These are the activations of a small neural network, seen along a few directions. Each row is one input.
Each table varies a few parts of the input and shows all the possible inputs, shuffled.
A made-up example of a description, with smaller parts first: one of 2 separate values, together with either a single point or one of 11 places around a ring or (one of 4 places along a line, together with one of 5 places around a ring).
Shared parts are said once, and a part with two or three values counts as separate values.

Other details of the inputs vary at random and push rows far along two fixed directions, the same in every table; ignore that.
To show where, the next rows are all for the same input, with only those details redrawn:
[-21   5   7 -10 -45 -13   4   1 -18   3 -56 -19   6   1]
[-38 -30 -56 -25  10  16   1  -1   1 -38 -19  -4   2  11]
[ -6  24   1   9  10  -7  13 -12  -1 -21   1   6 -14  37]
[ 27  83  71  44  -7 -36  24 -21  -9   4   8  10 -27  56]
[ -4  25 -12  13  39   0  15 -17   9 -38  28  17 -22  51]
[-22  -8 -53  -5  53  18   9 -13  15 -55  29  17 -17  43]
[-10  25  30   2 -50 -22   8  -2 -21  11 -53 -17   2   8]
[-57 -56 -61 -47 -37  15  -8  13 -14 -19 -71 -26  22 -24]

Table:
x1: [  6   0  13  -3  -2 -13 -17  18 -35  20   3   4 -19   2]
x2: [ 42  23  42  35  14 -27   0   4  19  23  28  18 -24 -11]
x3: [ 32  30  60  17  36 -12  22 -10  19  14  35  -1  -9   4]
x4: [  1 -22  12   6 -40 -38 -23  10  -7  34 -27   1  -6 -26]
x5: [-25 -32 -55 -44 -10  23   6  29   1 -29 -41 -21  -3 -55]
x6: [ 30  12  27  -2  37  20  -6 -36  -9  23  15   5  -1  33]
x7: [-36 -77 -45 -17 -13  -2 -30   2   5  10 -31   0  24 -16]
x8: [-22 -29  21 -25 -26  -9  -5  -1  -3  36 -50 -32  38 -23]
x9: [ 25   4 -16   5  85  22   0  15   3 -21  73  26 -33  15]
x10: [-42 -32 -60  -6   9  21  -8  10 -27 -23   4   5  24   5]
x11: [-19 -11 -17  -9  -8   8 -22 -10   2 -19   4  29  15  12]
x12: [ 18  -2  -1   9 -19 -23  -6 -14  21 -11  -4  -3   1  30]
x13: [ -5  25   4  16 -32 -19  -2  20 -45   9  -4   2  -3 -12]
x14: [ 41  49  72  30 -47 -31   7 -25  21  31 -20 -26  14  20]
x15: [  5  14 -25   4  36   3 -16  -8  14 -41  61  52 -25  21]
x16: [-46 -37 -40 -36 -40   7  -4   9 -15 -12 -67 -24  17 -17]
x17: [ -8  19  24   1 -17  14 -14 -19   8   6  -1   9  30   1]
x18: [ -9 -49 -39 -38  31   4  -2  25  14 -13  -1  -3  -3 -41]
x19: [ 11  26  79  16 -53 -33 -12   7 -51  61 -42 -12   9  13]
x20: [  4 -44 -46 -25   4  27   0  -1  44 -30   0 -25  15 -30]
x21: [ 33 -16 -23 -14  95  52   2 -27  13 -21  64  18 -22  17]
x22: [ -3 -46 -68 -27  -7  -7 -17   7  25 -37  -2  -4 -10 -10]
x23: [-31 -44 -18 -28  10  34 -18   6 -17  18 -18 -22  33  -9]
x24: [ 16  34 -16  26  47  13  16  16  -9 -26  60  22 -17  -1]
x25: [17 40 38 47 -8 -1 34  3 27 18 38  0  1 -1]
x26: [-19 -13 -56  30  48   9  13  -5  33 -34  71  37  -5  53]
x27: [  2  20 -19  24  62  39  21  -2   3 -32  70  10   2   4]
x28: [ -5  17  21  25 -78 -42   7  25 -12  37 -24  -4  -2 -18]
x29: [-12   0 -48 -12  29   4   6   4   5 -46  18  11 -34  11]
x30: [ 11 -38 -46 -30 -19   3  -8  20  30 -23 -22 -19   1 -44]
x31: [ -4 -15 -43 -22  25  30 -14  12  20 -40  29  31  -4 -30]
x32: [ 25  27  38  14  21 -47   5  -1   0   9  30  19 -33  23]
x33: [ -4  33   8  11  30  15  20 -22  16 -19  14  -6  -2  30]
x34: [ 25  59  46  22  20   7  34 -13  14 -12  22  -9 -20   7]
x35: [-14  25   8  22   4  16   7  -5 -20   7  11  -8  29   9]
x36: [  4   0  51  23 -30 -19 -11 -15   7  54 -27 -14  27  -8]
x37: [ -6 -24  25 -22 -24  22  -7  21 -27  36 -35 -36  23 -47]
x38: [ 39   8   9  -7  25  -8 -14 -13 -25  11  18  22 -39  22]
x39: [ -3 -37  19  -4 -34   2  -9   6  10  38 -37 -26  26 -58]
x40: [-43 -75 -48 -44   2  -2 -16   9  -2  -4 -33  -8  24 -11]
x41: [ 18  67  71  64 -30 -25  28 -12  15  43  21   0  13  33]
x42: [ 48  13  44 -16 -21  -6  -7   5 -32  43 -33  -6 -17 -30]
x43: [ 10  13 -20  28  16   1  23  23  29 -10  48  19 -16  -7]
x44: [  2  18  51  -9 -63   8  -7   2  -5  25 -37 -12  30 -53]
x45: [ 21  -2  39 -13 -35 -13 -19 -15 -43  47 -48  -4   2  11]
Describe the family of inputs behind these rows.
Answer: one of 5 places around a ring, together with either one of 4 places along a line or one of 5 separate values
Changing only the place on the ring of 5 turns x16 into x5. The same change can be made to x7. Which row results?
Answer: x2
Changing only the place on the ring of 5 turns x4 into x39. The same change can be made to x28. Which row results?
Answer: x25
Change only the choice among 5 separate values in x24. List by row number the other rows that result.
Answer: x5, x30, x31, x43
Change only the place on the ring of 5 in x9. List by row number the other rows that result.
Answer: x1, x19, x23, x37
A walk changes only the place on the line of 4. It starts at x36 and steps to x8. List the rest of the walk in order.
Answer: x23, x6

Table:
x46: [-47 -68 -47 -43 -42   7 -18  17 -12   7 -65 -26  28 -37]
x47: [ 26  12  -4  13  69  18   2  -8  10 -15  67  30 -24  19]
x48: [-29 -40 -81 -16  47  27  -7   4  22 -52  40  23  -2   7]
x49: [-23 -40 -78 -22  48  27  -6  -3  29 -56  32  17  -5  11]
x50: [  7  20  -3  25  54  -3  10 -13  12 -19  57  28 -21  47]
x51: [-37 -50 -81 -27  35  38  -3  -5  22 -46  11   2  11   4]
x52: [ 25  27  50  24 -17 -16   7   6   2  33   6  -5   3 -17]
x53: [ 17  29  27  14 -19 -26   9   1  -1   5  -7  -2 -15  10]
x54: [-28 -63 -37 -46 -33  25 -11  21   1   8 -55 -37  33 -70]
x55: [ 12  21  37  16 -11 -18  -4  -7 -17  24  -1   4   0  18]
x56: [  6 -23 -36   1  60  22   1  -2  36 -25  56  14  -7   1]
x57: [ 18  40  38  16 -24 -25  12   0  -9   9 -14  -6 -14   7]
x58: [ 12  23  23  16 -25 -28   6   5  -4  10  -8  -1 -13   5]
x59: [-22 -46 -24 -28 -27  20  -8  24  -4  14 -35 -26  29 -61]
x60: [-51 -60 -52 -34 -52  14 -14  18  -8   4 -59 -23  38 -42]
x61: [ 16  37  33  25 -23 -30  10   6 -10  14   1   4 -14   8]
x62: [ -6 -28 -41 -13  52  18  -9 -14  13 -29  30  14  -5  30]
x63: [-43 -56 -48 -30 -43  11 -14  11   1  -1 -51 -20  30 -32]
x64: [  2  33  30  17 -25  -7  10  -7  -6  10 -11  -6   6  11]
x65: [ 31  30  52   8 -11  -6   2  -1 -16  29  -3  -2  -7 -12]
x66: [  8  22  42   9 -30 -26   4  -5  -9  23 -28 -10  -1  11]
x67: [-17 -64 -36 -49 -22  19 -22  16  -6  11 -47 -20  18 -54]
x68: [  6  35  45  21 -19 -20   8  -2 -18  23 -10  -2  -3  14]
x69: [  1   7 -35   4  56  16   6 -14  25 -49  51  25 -18  32]
x70: [ -8 -11 -45   3  51  19   5 -16  32 -42  44  19  -7  35]
x71: [ 25  14  37   8 -10 -11  -5   4 -11  30   1   4  -5 -14]
x72: [  7   6  31   4 -26 -19 -10  -6 -17  26 -23  -6   5   7]
x73: [-40 -58 -39 -47 -32  22 -20  12 -26   7 -61 -28  32 -34]
x74: [ 12  44  41  17 -29 -17   8  -2 -10   9 -10  -1  -3   5]
x75: [  8  30  24  17 -22 -19   9   9 -14   9  -7  -1 -10   1]
x76: [  4  20  -8  16  60  10  13 -16  10 -27  51  21 -20  46]
x77: [ 26  33  51  18 -10  -5  13   2   1  24   5 -10   2 -15]
x78: [ 19  31  47  11 -10 -16   0 -15 -16  20 -11  -4  -3  21]
x79: [  7  30  26   9 -29 -17  10   7 -15   9 -18  -9  -7  -3]
x80: [ 33  21  50  11 -14 -18  -5  -1  -7  33  -1   3 -10  -9]
x81: [ -8 -44 -22 -39 -13  20 -15  10  -9   9 -36 -17  12 -45]
x82: [ -1  28  30  19 -33 -12   6  -1 -10  17 -16  -5   9   4]
x83: [ 23  14  40   8 -19 -11   5   3   9  26 -10 -14   5 -22]
x84: [  7  22  28  12 -36 -24  -1   1  -2  10 -16   0  -1   0]
x85: [  4  13 -11  10  56   7  11 -18  14 -27  42  18 -19  43]
x86: [-11  -4 -48   3  53  21   2  -3  18 -47  52  27 -12  23]
x87: [  9  14  -7  17  62  11   1 -17   2 -20  56  26 -15  46]
Describe the family of inputs behind these rows.
Answer: one of 6 places around a ring, together with either one of 2 separate values or one of 5 places along a line
Changing only the place on the ring of 6 turns x60 into x64. The same change can be made to x50. Which row results?
Answer: x76
Change only the place on the line of 5 in x46. List by row number the other rows that result.
Answer: x58, x63, x72, x84
Change only the place on the line of 5 in x68. List by row number the other rows that result.
Answer: x75, x82, x86, x87
Change only the choice among 2 separate values in x65. List by row number the other rows that result.
Answer: x77
Which other rows agree with x67 in the place on the ring of 6? List them by row number.
Answer: x49, x53, x62, x66, x70, x83

Table:
x88: [  1  -9 -13 -19  21  20  -5   0 -14  -6   2   6  -9  -5]
x89: [ 31  19  64   9 -35 -14  -5 -12 -11  49 -26 -17  14  -5]
x90: [ 35  37  84  17 -43 -43 -13  -9 -18  51 -23   3  -3   3]
x91: [ 12  47   7  28  49 -13  20 -12  -2 -28  48  25 -35  63]
x92: [-31 -25 -54 -18  -1  12  -6   7 -17 -25 -14   0   2   4]
x93: [ 22   3 -12  12  21  -6   1   8  12 -10  35  15 -22  -5]
x94: [-35 -43 -36 -25 -24   1 -21   0   3  -9 -33  -2  21  -5]
x95: [ 10  -8  -7  -4   1 -13   3  18   6   0   4  -2 -16 -20]
x96: [ -9 -51 -42 -24  36   5 -14   0   7  -9   9   5  -7   8]
x97: [  6  42  45  33   6  -1  11  -1 -22  25  23   7   5  14]
x98: [  6 -12 -17  -9   8   1  -9  12  13 -12  17  13  -9 -24]
x99: [  6  32  -9  18  51  23  16 -19   7 -33  50  15 -10  45]
x100: [  6 -29 -18  -7  14  -3 -17  -4  -1   6   7   8  -4   7]
x101: [-23 -16 -25  -9  -9  14  11   9  22 -18 -11 -18  17 -27]
x102: [-26 -28 -67 -12  22  15  -2   9  29 -51  27  18  -2  -5]
x103: [ 35  47  70  13 -23  -6   5  -5 -29  37 -15 -12  -1  -2]
x104: [-29 -32 -32 -18 -72 -11  -5  27  -8   4 -60 -24  19 -47]
x105: [ 17  35  23  34  30 -29  11 -20  14  -8  37  20 -25  65]
x106: [ 20  53  77  46 -50 -27  16  12  -7  50  -3  -8  12 -21]
x107: [ 14  -3  31   0  15   1  -2 -14   6  21   0  -7   8   1]
x108: [-13 -23 -48   4  35   4  -7 -13  17 -30  29  19  -6  39]
x109: [ 19  16  -5   7  67   2   7  -5  -6 -21  52  25 -38  38]
x110: [ 29  10  15  12  46   0  -3 -23  15   0  42  23 -19  33]
x111: [ -2  39  37  11  -8  -2  16  -8 -13   6 -12 -12   5  11]
x112: [-12  20  15  -3 -35 -12  -4   3 -25   2 -29   1   3   2]
x113: [-29 -31 -46 -17 -24  -6   5  22   9 -19 -25 -13   3 -22]
x114: [ 41  42  37  26  16 -12  12  -4  16   4  36  16 -26   3]
x115: [-24 -33 -67 -14  19  35   6   5  32 -43  18  -6  13 -14]
x116: [ -7  28  36  -2 -61 -14   4   2 -32  23 -56 -17   8  -8]
x117: [ -4 -39 -40 -25   2  30  -5  15  16  -9  -4 -15  15 -45]
x118: [  9  -8 -13  -3  40  20   9   4  28 -16  31   0  -4 -20]
x119: [  8   2 -14  -7  48  13 -10  -4  -8 -22  38  28 -20  15]
x120: [-16 -46 -66 -30  39  28 -15   9 -14 -27  13  10  -9  -6]
x121: [  7  11  35  -9  -3   8   3   1 -22  21 -22 -16   6 -18]
x122: [ 18  38  34  30   9 -17   8 -26  13   2  21  16 -12  48]
x123: [-31 -41 -15 -27 -59  10 -13   1  -6  18 -68 -36  43 -26]
x124: [-37 -41 -15 -26 -31  10  -7  -3   3   8 -53 -30  36 -21]
x125: [ 12  42  46  21 -59 -27  15   4   2  19 -28 -10  -1 -13]
x126: [-36 -45   4 -14 -58   3 -16  13 -18  48 -56 -28  50 -41]
Describe the family of inputs behind these rows.
Answer: one of 3 separate values, together with either a single point or (one of 2 separate values, together with one of 6 places along a line)
Changing only the choice among 3 separate values turns x119 into x90. The same change can be made to x116. Which row results?
Answer: x122
Change only the place on the line of 6 in x98. List by row number the other rows that result.
Answer: x93, x95, x114, x117, x118
Change only the place on the line of 6 in x125. List by row number the other rows that result.
Answer: x101, x102, x104, x113, x115
